Each row has a name. Each piece below is followed by the name of the row it came from, unless a question asks for something else. Each question is about the rows just above it. Places in a row count from 0.

fana: -62  -5   0  13 -32 -27  21  48  70  36  -8  -2 -32 -13 -19  14 -33
gogon:   5 -15 -43 -23  58  -1 -45 -17   8 -10 -11  36  -3  19 -12  -5 -22
sab: -56 -10   2  -8 -31 -14  10  37  47  22  -3  14 113  -8 -17  19 -34
vos:  63  -2  18  32 -41 -12  12  35 -10  21 -19  15  60 -43 -20  67  27
Namep: -62  -5   5  13 -32 -27  21  48  70  51  -5 -23  -4 -15 -21  22 -19
Gupof:  63  -2  18  32 -41   5  12  35 -10  21 -19   2  62   7   0 -70   7
Row and place of -13 in the named rows: -> fana, 13
Which value is in both Namep and sab? -> 22
Row and place of 10 in the named rows: -> sab, 6
find: -56 -10   2  -8 -31 -14  10  37  47  22  -3  14 113  -8 -17  19 -34 -> sab
find:   5 -15 -43 -23  58  -1 -45 -17   8 -10 -11  36  -3  19 -12  -5 -22 -> gogon
Shared by vos and sab: -> -10
Row and place of 60 in the named rows: -> vos, 12

zumud:  29 -52 -44 -12 -43
tinon:  -5 -12  25  97 -13
Bani: -61 -11   2 -32  90
find:  -5 -12  25  97 -13 -> tinon
-52 is at row and place -> zumud, 1
Shared by tinon and zumud: -> -12
Where in the named rows is -11? -> Bani, 1

lodiz: -68  73 -60 -55
Rapog:  -8 -76  29  51
noz:  72 -59 -61 -73
Fiki: -68  73 -61 -60
saf:  82 -82  14  13
bar:  91 -81 -73  64
Disud: -21 -51  72 -41
Manid: -34 -60 -63  64
geba: -25 -81 -56  64
Row and place of -76 in the named rows: -> Rapog, 1
Which value is in both lodiz and Manid? -> -60
Shared by noz and bar: -> -73
find: -25 -81 -56  64 -> geba

tesu:  87 -41  15  50  85
mimut:  62 -20 -33  98   1
kuvem:  69 -16 -43  98  50
delon: -62  15  49 -87 -41
Dol:  56 -20 -33  98  44
rarir:   2  -3 -13 -15 -12
Temo:   4  -2 -16 -23 -16
Which value is in both kuvem and tesu? -> 50
Which value is in both kuvem and Temo? -> -16

kosi:  29   1 -21 -16  -5  10
dizos:  14 -36 -56 -21  19   5
sidel:  27 -25 -15 -14 -14  -1
vinas:  31  -9 -21   8 -36   6
Gub:  -3  -6 -57  22 -21 -21
sopem: -20 -62   5  75 -88 -22
Where in the named rows is -16? -> kosi, 3
Which value is in both dizos and Gub? -> -21
The one value in Gub and vinas: -> -21
Row and place of 19 in the named rows: -> dizos, 4
Where in the named rows is -9? -> vinas, 1
-5 is at row and place -> kosi, 4

ludog:  62 -68  20  58  63  11 -59
lol: -90  36  46 -71 -69  59 -51
Bur:  62 -68  20 -11  82  58 -59
Bepab:  81  21  -7 -16  16  19  59
Which value is in both lol and Bepab? -> 59
find:  81  21  -7 -16  16  19  59 -> Bepab
21 is at row and place -> Bepab, 1
The one value in Bepab and lol: -> 59
Where in the named rows is -7? -> Bepab, 2
Row and place of 19 in the named rows: -> Bepab, 5

zegev:  11 -15 -16   7   9
rasog: -19 -22  21 -17  61
Ton: -19 -22  21 -15 -17
Row and place of -16 in the named rows: -> zegev, 2
Where do  11 -15 -16   7   9 appear? -> zegev
-19 -22  21 -15 -17 is in which row? -> Ton
Shared by Ton and zegev: -> -15
9 is at row and place -> zegev, 4

siv:  -74    7   89  -22 -106 -103   21  -99
Kug:  73  40 -28  27  70  45  22  76
Sizad:  12 -43  16  37 114  36 -42  66
Tusa: -22 -17 -25  46 -55 -60  -8 -48
sus: -73  -6  -3  22 -90 -26 -34 -89
Where in the named rows is 16? -> Sizad, 2
The one value in sus and Kug: -> 22
Row and place of -17 in the named rows: -> Tusa, 1

gulin:  -9 -19  -3 -10  59   7  -2  -8   3  28  17  -8
bemak:  16  29  16 -14  20 -31  -5 -89 -34   9 -29   6
Keva:  -9 -19  -3  27  59   7  -2  -8   3  32  17  -1
vezom:  35 -19 -37 -87  33  -8  29  -9 -15  20  -2 -12
 16  29  16 -14  20 -31  -5 -89 -34   9 -29   6 is in which row? -> bemak
-12 is at row and place -> vezom, 11
Where in the named rows is 28? -> gulin, 9
Which row holds  -9 -19  -3 -10  59   7  -2  -8   3  28  17  -8? -> gulin
Where in the named rows is -37? -> vezom, 2

nere:  -3 -73 -73  -7  77  19  10  -2  79 -86 -15   6
Laluf: -90 -87  93 -83 -28 -92  92 -75 -43 -84 -72 -92
lom: -82 -80  11 -83  27 -60  41 -73  22 -85 -85 -73
77 is at row and place -> nere, 4
Shared by lom and nere: -> -73
Where in the named rows is 27? -> lom, 4
Shared by nere and lom: -> -73
Row and place of 11 in the named rows: -> lom, 2

